A small network was shown many inputs. Here are its activations along a few directions, one row for each input.
Each table varies a few parts of the input and shows all the possible inputs, shuffled.
A made-up example of a description, with smaller parts first: one of 4 places along a line, together with either a single point or one of 11 places around a ring or (one of 2 separate values, together with one of 8 places around a ring).
Shared parts are said once, and a part with two or three values counts as separate values.

Other details of the inputs shift rows strongly along two fixed directions, in all tables alike. That doesn't count.

Table:
R1: 1 -15 7 5 -10 3 -7 -6 22 -2 6 -2 6 -15
R2: 7 -21 6 2 0 -9 -25 1 12 -2 -3 2 -12 -7
R3: -19 -15 37 -22 22 -27 12 7 16 19 -23 -7 11 -11
R4: -14 -17 -1 10 0 -1 17 -10 -6 -25 -7 -1 -2 3
R5: 5 -15 8 8 3 -10 0 -10 16 -15 1 -16 -2 -15
R6: 13 -19 11 7 6 -13 -17 6 16 -4 4 5 -9 -3
R7: -6 7 17 18 14 11 -11 -6 -4 -4 12 -3 -6 2
R8: -10 9 8 18 15 14 0 -13 6 -11 0 -14 -9 -5
R9: -16 -17 -2 9 -13 11 8 -6 1 -10 -3 13 7 4
R10: 1 -11 3 0 -5 -4 -12 -6 19 -1 12 12 3 -21
R11: 26 48 -43 -20 -26 6 31 0 -10 58 25 -30 -20 26
R12: -15 -18 -11 13 -1 9 15 -11 -5 -11 -5 9 11 -6
R13: -17 -16 -11 6 -8 1 -8 -4 -9 -6 -3 26 1 -1
R14: -2 5 13 16 18 10 -17 -1 5 0 2 6 -15 8
R15: -12 13 4 11 7 17 -12 -13 7 4 8 15 -3 -9
R16: 8 -17 16 9 3 -13 -12 2 8 -9 16 -5 -1 -9
R17: 2 -14 -1 3 -4 -7 -22 -3 12 2 5 12 -1 -20
R18: 2 -16 -3 10 2 0 -2 -8 16 -3 5 -7 10 -25
R19: -8 10 15 21 8 16 -1 -2 0 -6 4 -5 -11 -9
R20: -11 9 -2 21 14 23 -1 -15 6 2 3 -4 5 -14
R21: -7 -21 3 8 2 -3 -2 5 -6 -14 -2 18 -8 15
R22: 32 43 -46 -28 -17 -3 11 8 -22 55 17 -28 -36 35
R23: 11 51 -10 -42 2 -34 46 10 -18 79 -12 -33 -10 34
R24: -13 -16 6 13 -8 1 15 2 -11 -21 -2 7 -4 -1
R25: 80 63 -11 -89 -4 39 -47 55 -42 -106 -71 14 100 23
R26: 7 -14 14 12 -3 -8 -1 5 11 -11 5 -7 -5 -20
R27: -12 -19 7 10 -2 -3 4 0 -15 -18 9 9 1 9
R28: -12 10 0 13 8 14 -23 -10 0 7 2 14 -5 -8
R29: 22 27 -59 -33 -37 -14 39 8 -24 44 25 -5 -15 29
R30: -42 -12 24 -9 14 -27 21 15 -2 9 -30 4 17 12
Each input here is: one of 3 separate values, together with either a single point or one of 9 places around a ring.
Q: Changing only the choice among 3 separate values turns R20 into R12. The same change can be made to R19. Which row results?
A: R24
Q: Change only the place on the ring of 9 in R18. List by row number the other rows that result.
A: R1, R2, R5, R6, R10, R16, R17, R26
Q: Change only the choice among 3 separate values in R4. List by row number the other rows that result.
A: R5, R8

Table:
R31: 44 38 45 -39 20 22 -55 18 14 -79 -41 18 90 -45
R32: -4 -15 3 -1 0 -18 -7 -19 32 29 -7 -8 -5 -28
R33: 3 -4 16 27 -1 2 -37 10 -7 9 21 16 -45 2
R34: -31 19 30 17 30 -5 -6 0 10 32 7 -10 -12 -14
R35: -15 -5 12 18 3 1 13 -4 25 19 15 -29 3 -28
R36: -3 9 15 14 15 8 -32 -9 12 23 27 21 -29 -6
R37: 22 12 19 -29 -3 31 -5 27 -11 -121 -60 23 90 -14
R38: 16 14 11 -39 27 33 -55 29 -22 -82 -76 46 86 0
R39: -1 -9 -15 41 -6 31 -16 -15 -9 -15 21 3 -46 3
R40: 52 80 -57 -87 -42 -8 56 33 -57 52 0 -42 11 68
R41: 114 62 -65 -72 -51 -26 13 53 -38 35 33 -40 -18 33
R42: 89 64 -50 -90 -14 -48 53 41 -23 59 -11 -69 10 51
R43: -43 -22 8 -1 5 -17 15 7 4 22 -32 24 -17 22
R44: -23 2 33 29 25 6 13 -10 7 22 4 -12 -10 15
R45: 0 -41 -19 5 -12 -29 -15 -5 8 -3 3 7 -14 3
R46: -18 19 23 15 13 2 -16 -19 12 34 10 11 -13 -20
R47: -27 -17 -17 22 -6 18 7 -9 -16 14 15 28 1 8
R48: 10 -16 -5 11 -11 12 -12 -16 31 7 36 -1 -12 -15
R49: 2 -16 -1 19 0 1 -39 3 1 13 -6 9 -47 10
R50: -26 -32 17 -4 -14 -17 29 -5 0 6 2 -8 3 3
R51: -7 5 -1 20 3 32 -24 -21 18 17 30 12 -20 0
R52: -23 -26 19 -4 -11 -36 27 15 8 7 3 19 -2 -2
R53: -27 -13 -1 15 7 -7 -1 1 -19 18 12 35 -6 3
R54: -40 -8 23 6 4 -17 17 11 -4 17 -4 31 -14 14
R55: 63 9 23 -25 -3 46 -68 33 0 -111 -29 12 68 -16
R56: 2 29 33 -31 24 44 -23 12 -33 -109 -70 18 78 2
R57: -21 -12 -15 29 -13 14 -15 -13 -5 -1 27 19 -16 19
R58: -5 -4 -1 6 16 7 -35 -16 19 27 1 14 -30 2
R59: -21 -10 -30 37 -7 19 -3 -24 -13 -21 24 15 -25 13
R60: 2 -27 -4 12 -12 -29 -11 2 2 -6 30 14 -14 -3
R61: -26 -31 3 6 -10 -14 41 -15 -10 -12 -2 -15 -8 -4
R62: -25 -9 33 12 40 -18 2 -7 10 31 -23 -11 -18 19
R63: -26 -29 32 -15 1 -41 21 4 -3 10 0 0 -3 -2
R64: -28 -44 17 -22 2 -40 19 0 5 14 -28 -6 -6 5
R65: -19 -18 -15 14 -1 -11 -25 -8 -2 7 -4 19 -25 21
R66: 54 25 9 -25 14 55 -52 7 12 -116 -28 13 73 -32
R67: -31 16 16 26 16 20 1 -9 13 27 7 -17 -4 -11
R68: -41 -11 8 17 -11 7 24 2 0 13 -2 23 -6 19
R69: -15 -3 26 8 16 -25 6 4 22 24 14 -21 -3 -31
R70: -4 -18 29 20 10 -13 25 -5 18 13 11 -25 -1 -2
R71: -32 17 2 36 22 23 15 -21 4 9 1 -23 -16 -18
R72: -10 -36 -20 14 -22 0 16 -4 -6 5 21 14 12 -9
R73: -29 -17 -31 32 -1 22 17 -21 -25 -5 12 23 -9 2
R74: -25 -41 4 -11 -9 -34 25 12 16 12 -25 12 -5 5
R75: 15 -13 9 4 3 -12 -19 -6 25 13 35 9 -19 -20
R76: -19 17 9 25 -1 26 -8 -28 16 29 11 3 -5 -16
R77: -23 3 18 39 30 9 25 -21 -2 3 -1 -18 -21 8
R78: -14 -4 -2 28 8 4 27 -14 16 0 9 -36 -8 -35
R79: -34 5 15 10 31 -5 -10 -6 16 36 -19 -16 -13 -6
R80: 68 61 -72 -83 -66 -20 72 48 -33 40 10 -35 21 50
R81: -2 -3 -9 28 -10 11 17 -33 19 2 12 -14 -7 -40
R82: 37 47 12 -16 26 75 -63 1 0 -106 -33 26 64 -16
R83: -1 -9 0 33 -12 25 -29 -3 -1 4 24 7 -37 9
R84: 17 -31 -18 30 -18 12 -5 -10 4 -26 27 -11 -38 -13
R85: -4 -16 15 30 15 -10 37 -15 8 -6 6 -31 -12 -8
R86: 105 64 -82 -92 -36 -21 15 28 -12 54 14 -41 -3 33
R87: -17 -6 1 22 -2 -11 -23 -1 -9 2 22 27 -23 12
R88: 22 -39 -6 9 -10 -16 -28 6 11 3 1 -4 -37 -7
R89: -44 -10 35 -5 15 -23 10 0 -15 20 -6 12 -15 15
R90: 22 45 75 -27 59 22 -46 31 -7 -79 -56 14 80 1
R91: -11 -36 -34 24 -17 2 27 -17 -15 -14 18 8 1 -16
R92: -11 -46 -21 -3 -6 -24 7 0 0 13 -9 15 2 -6
R93: -20 18 -5 35 5 30 5 -39 8 10 5 -2 -15 -23
R94: -42 -10 -6 27 -6 9 36 -10 -10 -5 -6 18 -17 12
R95: -46 -24 20 -12 15 -22 9 -5 -8 26 -34 5 -18 24
R96: 77 76 -67 -91 -23 -34 41 40 -16 64 -6 -73 13 24
R97: -2 -4 4 17 -15 7 4 -22 29 20 18 -9 3 -33
R98: 35 7 21 -41 12 15 -43 37 -19 -97 -40 41 99 -24
R99: -3 -31 -18 18 -26 -5 -4 -9 8 -12 33 4 -6 4
R100: -22 6 8 8 14 1 -20 -24 19 37 -17 4 -13 -12
R101: -5 -32 -32 27 -21 -1 8 -20 0 -32 29 -1 -16 -3
R102: 92 78 -35 -83 -16 -47 55 47 -31 54 15 -62 11 43
Q: What do these inputs look like to the network?
A: one of 2 separate values, together with one of 4 places along a line, together with one of 9 places around a ring
Q: Changing only the place on the line of 4 turns R74 into R80. The same change can be made to R42. Which row results?
A: R70
Q: Changing only the place on the line of 4 turns R84 into R88. The same change can be made to R78. Which row results?
A: R96
Q: Change only the place on the line of 4 in R87. List by row number the other rows that result.
A: R57, R59, R65
Q: Change only the place on the ring of 9 in R53. List by row number the other rows that result.
A: R33, R34, R36, R46, R54, R87, R89, R90
Q: Change only the place on the line of 4 in R89. List by row number the other rows that result.
A: R40, R56, R95
Q: Start at R63 and move only the place on the ring of 9, one step at a time. The first step leads to R52. Which rows follow, in order?
A: R98, R60, R41, R75, R31, R69, R102
Q: Change only the choice among 2 separate values in R99. List by row number the other rows that result.
A: R57
Q: Change only the choice among 2 separate values in R42. List by row number the other rows that result.
A: R62

Table:
R103: -10 -4 28 -3 9 1 -3 4 -3 -17 -14 2 17 7
R104: -12 -1 22 -4 18 6 -1 -3 -5 -18 -20 3 13 9
R105: -83 -76 34 75 8 -31 33 -37 33 49 35 -5 -66 -27
R106: 27 17 -44 -17 -32 1 23 -1 -4 27 18 -17 -8 2
R107: 30 21 -35 -14 -28 -3 26 8 -10 17 28 -30 -12 3
R108: 8 -11 0 2 -1 7 -29 1 4 -27 -11 7 -2 -6
R109: -8 -5 27 1 11 3 -2 13 -2 -16 -16 4 15 8
R110: -17 6 16 -4 18 -1 -9 6 -8 -16 -24 12 7 3
R111: -17 7 13 2 19 2 2 -1 -1 -18 -18 5 20 -1
R112: 18 8 -27 -27 -10 -22 24 14 -5 37 -1 -26 -12 20
R113: 3 -7 22 -1 15 -14 1 3 6 -20 -13 1 20 -11
R114: 9 28 30 3 25 15 -41 -1 18 4 -9 -1 -3 -15
R115: -1 -1 -1 1 -8 20 -9 -5 9 -23 4 18 18 -22
R116: -5 -5 24 -1 11 -9 1 9 8 -22 -10 -4 20 -4
R117: -17 3 15 -4 20 2 -5 -2 -8 -16 -17 6 17 1
R118: 16 -9 8 6 3 -1 -25 4 -2 -28 -1 13 -1 -11
R119: 18 -13 5 9 7 4 -18 4 1 -28 3 9 7 -12
R120: 18 28 -46 -9 -27 6 23 -1 -17 30 19 -14 -5 4
R121: 41 18 -37 -13 -19 -15 20 3 -9 18 27 -19 -13 8
R122: -7 8 -4 14 4 25 -6 -9 -4 -29 -4 5 12 -17
R123: -6 -8 26 -6 12 -9 -5 8 1 -20 -9 -4 18 -2
R124: 14 22 -19 -22 -3 -9 33 12 -18 34 -1 -20 -15 33
R125: 10 21 -25 -33 -17 -22 31 8 -4 40 9 -7 0 16
R126: -1 5 3 13 1 29 -2 -10 -1 -32 -6 2 8 -9
R127: 0 -7 2 -3 -4 13 -22 -4 4 -21 6 23 15 -9
R128: -14 -4 14 -2 15 2 -8 9 -4 -5 -20 15 24 0
R129: 6 -8 -4 6 -4 17 -11 -7 11 -30 -6 -5 12 -23
R130: -9 -8 14 -8 1 3 2 -1 10 -12 -23 4 25 -16
R131: 6 -12 -1 0 -4 12 -23 -7 6 -22 -2 14 14 -7
R132: 8 -14 -2 4 -2 14 -23 2 7 -20 -5 17 11 -5
R133: -1 -4 -4 11 3 18 -22 2 -6 -17 -3 20 15 -4
R134: 7 -9 9 5 1 8 -19 1 1 -32 8 1 9 -7
R135: -17 -2 15 -6 13 0 -9 0 -6 -7 -18 13 26 -1
R136: 15 15 -27 -28 -18 -22 30 6 -2 39 1 -16 -1 18
R137: 38 19 -37 -15 -23 -9 26 2 -11 19 26 -24 -12 -3
R138: -74 -80 35 71 14 -46 15 -34 27 53 27 11 -78 -18
R139: 21 26 -46 -9 -23 0 17 0 -15 29 20 -8 -5 15
R140: 1 2 7 9 5 20 -20 -2 -7 -29 -9 15 -6 7
R141: -82 -76 8 86 2 -13 4 -52 22 54 47 21 -71 -18
R142: -15 -2 17 -12 3 3 4 1 8 -10 -15 14 26 -18
R143: 18 13 -28 -26 -13 -23 30 6 -1 33 1 -29 -7 16
R144: -11 1 26 2 4 8 9 4 0 -19 -17 -4 20 -6
R145: -17 2 13 0 8 7 3 -1 -3 -8 -21 7 29 -14
R146: -12 -8 17 -13 9 -3 -8 11 6 -7 -15 21 21 -3
R147: -16 2 12 0 11 0 -3 0 0 -9 -19 12 28 -3
R148: 30 17 -45 -16 -28 -5 17 0 -2 26 19 -11 -9 14
R149: 0 -5 4 -3 -6 10 -27 3 2 -19 -1 29 5 -7
R150: 13 22 -11 -23 -17 -20 26 18 -19 34 2 -17 -19 32
R151: -51 -62 -8 54 -5 -59 56 -28 16 108 56 -17 -99 4
R152: -15 2 14 -1 22 4 -4 7 -6 -14 -19 9 15 2
R153: -18 8 13 2 16 9 7 -2 -4 -17 -21 0 20 -12
R154: -5 5 0 9 7 16 -23 -1 -10 -27 -7 17 -1 -2
R155: -84 -84 26 64 7 -33 16 -45 35 61 27 13 -63 -15
R156: 32 18 -31 -17 -24 -12 9 16 -16 19 24 -18 -25 19
R157: 28 22 -31 -15 -26 1 17 5 -19 21 26 -19 -15 27
R158: -89 -68 30 78 14 -15 37 -48 26 52 23 1 -70 -16
R159: 28 23 -28 -13 -27 -2 11 12 -21 21 19 -12 -26 28
R160: 32 15 -46 -15 -23 -6 17 1 -2 20 17 -24 -14 12
R161: 33 20 -35 -13 -24 -9 20 9 -8 16 29 -25 -13 14
R162: 40 14 -35 -18 -18 -15 14 2 -16 21 28 -19 -15 11
R163: -9 0 26 3 8 1 4 5 3 -20 -15 1 19 5
R164: 1 -2 -1 2 -4 13 -15 -4 10 -24 5 23 17 -11
R165: 7 29 27 8 22 23 -27 -9 22 3 -4 -12 11 -28
R166: 26 26 -37 -16 -17 6 19 -2 -21 20 19 -17 -19 28
R167: 8 25 28 3 27 18 -37 -9 19 4 -1 -8 8 -16
R168: -11 2 23 -3 16 3 -5 5 -6 -18 -28 9 2 11
R169: 2 -7 22 -2 11 -7 7 2 4 -19 -14 -3 20 -22
R170: -4 -10 25 -3 14 -8 -4 17 3 -18 -12 -1 15 -1
R171: -6 -6 28 -6 9 -12 -10 16 1 -20 -16 2 7 0
R172: 25 12 -18 -28 -8 -32 29 8 -14 35 11 -24 -9 15
R173: 20 23 -41 -14 -24 -3 5 7 -23 34 15 -2 -18 19
R174: -4 7 -5 14 8 19 -12 -8 -2 -30 -2 10 11 -6
R175: 5 22 -24 -25 -13 -21 19 13 -21 46 -2 -6 -12 23
R176: 2 -8 1 0 -2 15 -21 5 5 -19 3 26 12 -7
R177: 6 -10 1 1 -7 9 -29 1 4 -20 -9 20 4 -5
R178: 10 -15 -3 5 4 12 -22 2 8 -27 -6 4 6 -7
R179: -6 -14 15 -9 7 -3 -10 9 9 -8 -23 12 20 -1
R180: 34 55 -17 -16 2 0 3 -1 10 53 20 -34 -14 6
R181: -14 -7 18 -17 7 -4 -8 2 4 -9 -12 18 23 -4
R182: -6 -9 13 -6 7 1 2 0 10 -18 -24 -9 19 -18
R183: 1 4 3 14 5 23 -8 -9 1 -32 -4 7 6 2
R184: -5 3 -2 8 9 18 -18 -9 -8 -28 -1 10 9 -4
R185: -14 -4 20 -16 4 -8 -14 10 4 -8 -20 24 13 -3
R186: 1 1 9 14 -8 24 -4 -3 1 -31 1 1 12 -11
R187: -5 -13 15 -11 12 -6 -10 0 7 -16 -21 -4 17 -4
R188: 8 -14 -2 2 1 11 -23 -7 6 -28 -3 1 9 -9
R189: 3 0 8 15 -4 18 -10 -2 3 -32 3 6 11 0
R190: 16 12 -24 -30 -14 -27 18 12 -8 37 -5 -23 -21 20
R191: 35 50 -16 -18 5 2 -2 7 6 57 19 -31 -20 9
R192: 9 -11 8 9 3 10 -18 10 2 -30 6 4 7 -5
R193: 21 27 -44 -11 -12 3 15 7 -22 24 19 -12 -18 21
R194: 3 -2 4 12 9 25 -14 -1 -4 -28 -5 10 2 6
R195: -11 3 20 2 17 7 6 -2 1 -20 -21 2 15 7
R196: -8 -9 17 -12 3 -8 -16 8 6 -9 -28 15 12 -1
R197: 5 -5 10 12 0 20 -16 6 -2 -28 1 10 6 4
Q: Changing only one part turns R159 into R197. The same change can be made to R168. Which row results?
A: R124
Q: Changing only one part turns R170 into R116. The same change can be made to R193. Which row results?
A: R174
Q: What do these inputs look like to the network?
A: one of 5 places along a line, together with either a single point or (one of 2 separate values, together with one of 9 places around a ring)
Q: Change only the place on the line of 5 in R115. List by row number the other rows that result.
A: R127, R149, R164, R176
Q: Change only the place on the line of 5 in R146. List by row number the other rows that result.
A: R125, R142, R181, R185
Q: Change only the choice among 2 separate values in R137. List by row number the other rows that result.
A: R169
